A small network was shown many inputs. Here are its activations along a few directions, one row for each input.
Each table varies a few parts of the input and shows all the possible inputs, shuffled.
Descriptions start from the smaller parts, as in this example, which fits no table here: one of 4 places along a line, together with either a single point or one of 9 places along a line or (one of 3 separate values, together with one of 5 places around a ring).
Shared parts are said once, and a part with two or three values counts as separate values.
(in the rows, 128 means zero)

Other details of the inputs vary at random and push rows far along two fixed directions, the same in every table; ignore that.

Rows:
R1: [ 90 153  90  68 143  91 154 145 146 135  62  58 114  97]
R2: [ 78 117 165 120 105  79  78 155  72  90 190 116 116 158]
R3: [167 134 130 156 149 177 167  88 157 109 111 147 164  91]
R4: [ 88 134 111  95 143  90 107 136 163 107  61  80 105 108]
R5: [111 162  84 106 130 104 141 171 184 137  93  91  75 109]
R6: [ 93  97 141 124  88 113  77 106  95  92 207 128 131 141]
R7: [144 121  68 137  88 162 136 107 150 149  74 120  79 185]
R8: [130 120 112 120 171 146 130 169 172 134  77  94 102 137]
R9: [ 63 100 159  61  87  18  61 142  30 127 167 100 105 128]
R10: [174 117 134 154 171 155 119 113 127 143 125 166 171 118]
R11: [ 47  86 171  55  95  30  38 126  45  79 154 104 141 137]
R12: [114 112  93  96 159 131 147 165 167 133  70  45  85 128]
R13: [ 97 162 106 105 120 128 141 131 171 138 101  83 110 102]
R14: [176 141  97 172  86 206 167  84 130 169 120 192 129 181]
R15: [125 161  92  83 151  89 164 163 158 134  49  94 105  87]
R16: [ 78  81 153  94 132  65  67 134  90 133 143  90 104 155]
R17: [103 159  84 126 137  93 132 178 196 131  85  72  87 127]
R18: [201 126 152 200 174 168 174 119 145 168 146 185 169 129]
R19: [ 66 110 141  65 107  57  84 126  57 141 153  78 124 129]
R20: [161 165 121 141 126 151 154 129 174 136 116 156 131  92]
R21: [180 133 138 156 155 182 175 155 141 144 128 164 132 111]
R22: [185 132 135 174 135 199 153  83 165 115 153 173 180 103]
R23: [116 158 102  97 156  75 152 167 164 128  46  79 121 105]
R24: [127 125  77  90 170  97 139 137 155 153  60  49 103 111]
R25: [166 155 118 162 161 207 178 128 151 132 154 152 151 118]
R26: [140 151 143 154 134 124 152 124 149 113 102 142 152  99]
R27: [134 162 100 116 152 133 154 174 162 126 104 105  84 119]
R28: [189 126 132 151 160 177 169  93 132 114 128 172 195  99]
R29: [116 107  92  97 164 100 141 137 163 159  77  44  83 132]
R30: [123 103 170 162 106 147  68 103  92  87 223 192 166 147]
R31: [174 155 142 166 142 200 184  85 148 130 137 185 190  84]
R32: [144  91 175 164 116 173 104  91  60  79 247 186 175 150]
R33: [134 120 206 172  80 131  91  95  79  95 226 203 191 128]
R34: [104  96 132 135  53 122  63  96  74 124 139 170  97 213]
R35: [151 131 123 127 158 121 165 143 147 171 106 125 104 114]
R36: [137 116 200 149  85 130 114  86  56  93 209 217 182  99]
R37: [ 98 128 121 112 142  92 131 190 147 135  84  69  87 138]
R38: [ 87  76 200 112  91  96  87  88  23 138 241 147 155 152]
R39: [ 78 112 153  93 111  31  74 147  62 128 142  89 120 138]
R40: [137 149 109 135 147 147 120 129 196 122  87 120 126 113]
R41: [177 131 138 164 159 219 183 130 139 152 151 163 164 118]
R42: [170 145  98 181  90 161 150 116 145 154  88 175 109 187]
R43: [ 57 103 144  88 117  79  53 152  87  82 160  90  95 162]
R44: [173 148  90 161  82 170 158 115 135 161  92 183  88 172]
R45: [156 149 121 165 132 193 159 112 158 137 173 167 162 110]
Each input here is: one of 5 places around a ring, together with either a single point or one of 8 places around a ring.
Changing only the place on the ring of 5 turns R13 into R40. The same change can be made to R31. Which row results?
> R4
Changing only the place on the ring of 5 turns R16 into R38. The same change can be made to R11. Which row results?
> R1
Change only the place on the ring of 5 in R17. List by row number the other rows that result.
> R5, R6, R30, R45

Rows:
R46: [171 131 104 188  86 185 132  76 130 152 149 204 139 168]
R47: [ 81 128 139 110 125 114 116 152  93 104 181 108 116 149]
R48: [104 131  92  96 152  46 121 144 150 159  82  58  85 124]
R49: [ 87 148 153  95  93  96 118 125  83 112 145 126 116 103]
R50: [165 134  90 128 202 162 154 163 187 173  41 120 117 122]
R51: [ 85 103 168 126 117 119 106 120  93  98 186 107 141 163]
R52: [169 129 147 151 135 178 130 106 151  91 145 201 167 106]
R53: [110 113 173 112 120 100  97 156  66 152 170 147 123 144]
R54: [105 102 138  94 107  96  99 107  59  99 146 136 170 120]
R55: [ 93 135 102  76 120  70 146 142 141 135  58  43 117 114]
R56: [172 142 102 155 188 122 193 142 188 163  45 105 120 115]
R57: [ 76 161  98  75 121  83 118 122 160 144  75  57  84  92]
R58: [175 108 175 176 154 170 145 121 122 165 141 179 168 136]
R59: [ 89 106 177 117  81 100 100 113 110  91 160 141 136 120]
R60: [ 98 121 138 123 117 101  68 146 115  75 144 120 133 132]
R61: [161 136 143 189 135 167 142 132 165 107 135 153 165 116]
R62: [ 89 123 142  91 108 103  95 105  87  94 123 124 130 105]
R63: [185 127 117 175  99 194 126  87 113 122 128 211 140 175]
R64: [ 85 134 152  98  90  93 112 144 114  97 156 142 112 114]
R65: [101 123  97  74 139 106 142 183 135 145 103  44  54 134]
R66: [ 95 109  87  81 141 105 118 151 155 157 107  36  62 131]
R67: [150 131 128 177 157 189 140 101 145 132 189 163 169 133]
R68: [171 129 120 183  86 183 156  94 137 142 112 182 131 177]
R69: [ 87 100 146 112 136 128  86 124  85  84 181 123 140 158]
R70: [147 167 102 137 154 157 193 120 199 146  39 101 121  84]
R71: [ 91 117 156 109  85  96  82 104 120 105 182 145 133 115]
R72: [157 175  74 162 163 152 144 152 234 138  79  97 119  99]
R73: [107  63 144 109 124 134  92 124  67 103 176 126 120 143]
R74: [179 148 118 178  82 189 156 110 112 141 147 212 130 172]
R75: [185 143 138 165 163 136 172 134 117 149 137 179 150 116]
R76: [186 146  84 133 201 128 171 145 182 149  42 114 123 116]
R77: [176 146 117 142 135 156 158  91 136 151 141 156 186 100]
R78: [100 100 114  90 139 106 135 161 147 142  87  29  64 139]
R79: [104 106 152 110 127  92  80 131  99 167 156 119 119 143]
R80: [168 166 133 177 135 165 144 155 154 109 150 167 151 110]
R81: [105 126 148  95  92  88 123 126  56 115 168 136 157 119]
Changing only one part turns R59 into R64. The same change can be made to R55. Which row results?
> R81
What do these inputs look like to the network?
> one of 4 separate values, together with either a single point or one of 8 places around a ring
Change only the choice among 4 separate values in R48. List by row number the other rows that result.
> R56, R75, R76
Change only the choice among 4 separate values in R70. List by row number the other rows that result.
> R49, R57, R62

Rows:
R82: [126 176 129 172   4 165 115  54 124  81 151 241 155 138]
R83: [166  99 144 177 116 200 111  87  96 114 185 198 166 162]
R84: [ 75 131 149  92 132  88  83 171 115  99 147  91 116 117]
R85: [168 146 109 172 152 193 150 149 165 142 124 164 122 155]
R86: [161 101 159 153 105 164 137  95  80 162 177 195 145 150]
R87: [ 89 115 118  81  87  87 110 139  71 152 144  87  85 158]
R88: [155 118 118 159 121 187 154 121 156 142 159 138 125 151]
R89: [102 126 117  81 148  64 115 128 146 120  72  70 128 118]
R90: [155 124 130 136 156 172 146 123 166  98 125 121 157 106]
R91: [175 129  95 166 157 169 157 104 171 159  65 147 139 147]
R92: [163 126 129 151 162 150 121 101 137 112 136 152 179 100]
R93: [ 95 125 101 101 121 126 114 145 147 148 125  93  85 158]
R94: [ 78 104 179 116 105 105  95 119  87  92 215 110 150 114]
R95: [ 86 105 106  79  94  85 107 129  70 124 115  88  94 172]
R96: [103 100 171 123  87  91  91 130  51 130 157 147  96 168]
R97: [173 136  96 160 148 147 143 148 171 150 107 151 105 147]
R98: [103  85 116 104  98  93  75 116  95 119 138 116 110 161]
R99: [154 133  71 150 150 181 168 133 197 127  66  88  97 145]
R100: [109 118 124  88 148  98 135 133 135 128  66  84 118  96]
R101: [164 114 157 191 111 195 127 129 113 116 191 186 147 161]
R102: [ 99 129  87 101 127  97 113 138 154 167  94  72  68 143]
R103: [ 74 111 132  62 125  71 112 133  78 100 122  84 128 114]
R104: [100 144 115  93 152  65 137 143 160 153  81  55 117 102]
R105: [172 171  92 121 193 165 215 145 186 162  81 114 135  71]
R106: [174  92 161 173 112 179 132  78  74 136 157 209 161 153]
R107: [164 136 147 159 153 138 122 140 135 120 157 166 168  98]
R108: [ 74 120 157  73 127  50 108 164  96 118 116  92 101 107]
R109: [168 156  95 128 193 183 166 139 210 125  71 110 146  90]
R110: [ 75 105 137 113  86  63  83 123  82 153 139  89 102 163]
R111: [ 83 112 185 115 120  90  93 138  90  68 201 124 126 133]
R112: [ 96 105 187 122 112  62  84 138  72 105 177 143 163 123]
R113: [136 240  66 131  78 136 169 110 243  92  24 125 113  65]
R114: [175 136 132 161 123 173 157 140  96 150 142 184 134 154]
R115: [143 130 157 150 152 165 134 110 127 119 195 163 175  97]
R116: [162 165 103 129 181 146 191 139 190 176  58  91 122  68]
R117: [165 132 178 165 141 159 151 127  72 113 194 207 189 101]
R118: [102 130 110 117 131  78 115 161 144 154  78  96  75 170]
R119: [101 136 105 102 156  87 125 143 161 141 113  76 120  88]
Changing only one part turns R89 into R91. The same change can be made to R116. Which row results?
> R86
What do these inputs look like to the network?
> one of 2 separate values, together with either a single point or (one of 3 separate values, together with one of 6 places along a line)
Change only the choice among 2 separate values in R117. List by row number the other rows that result.
> R114
Change only the choice among 3 separate values in R86. List by row number the other rows that result.
> R96, R106
Change only the place on the line of 6 in R108. List by row number the other rows that result.
> R84, R107, R111, R112, R117
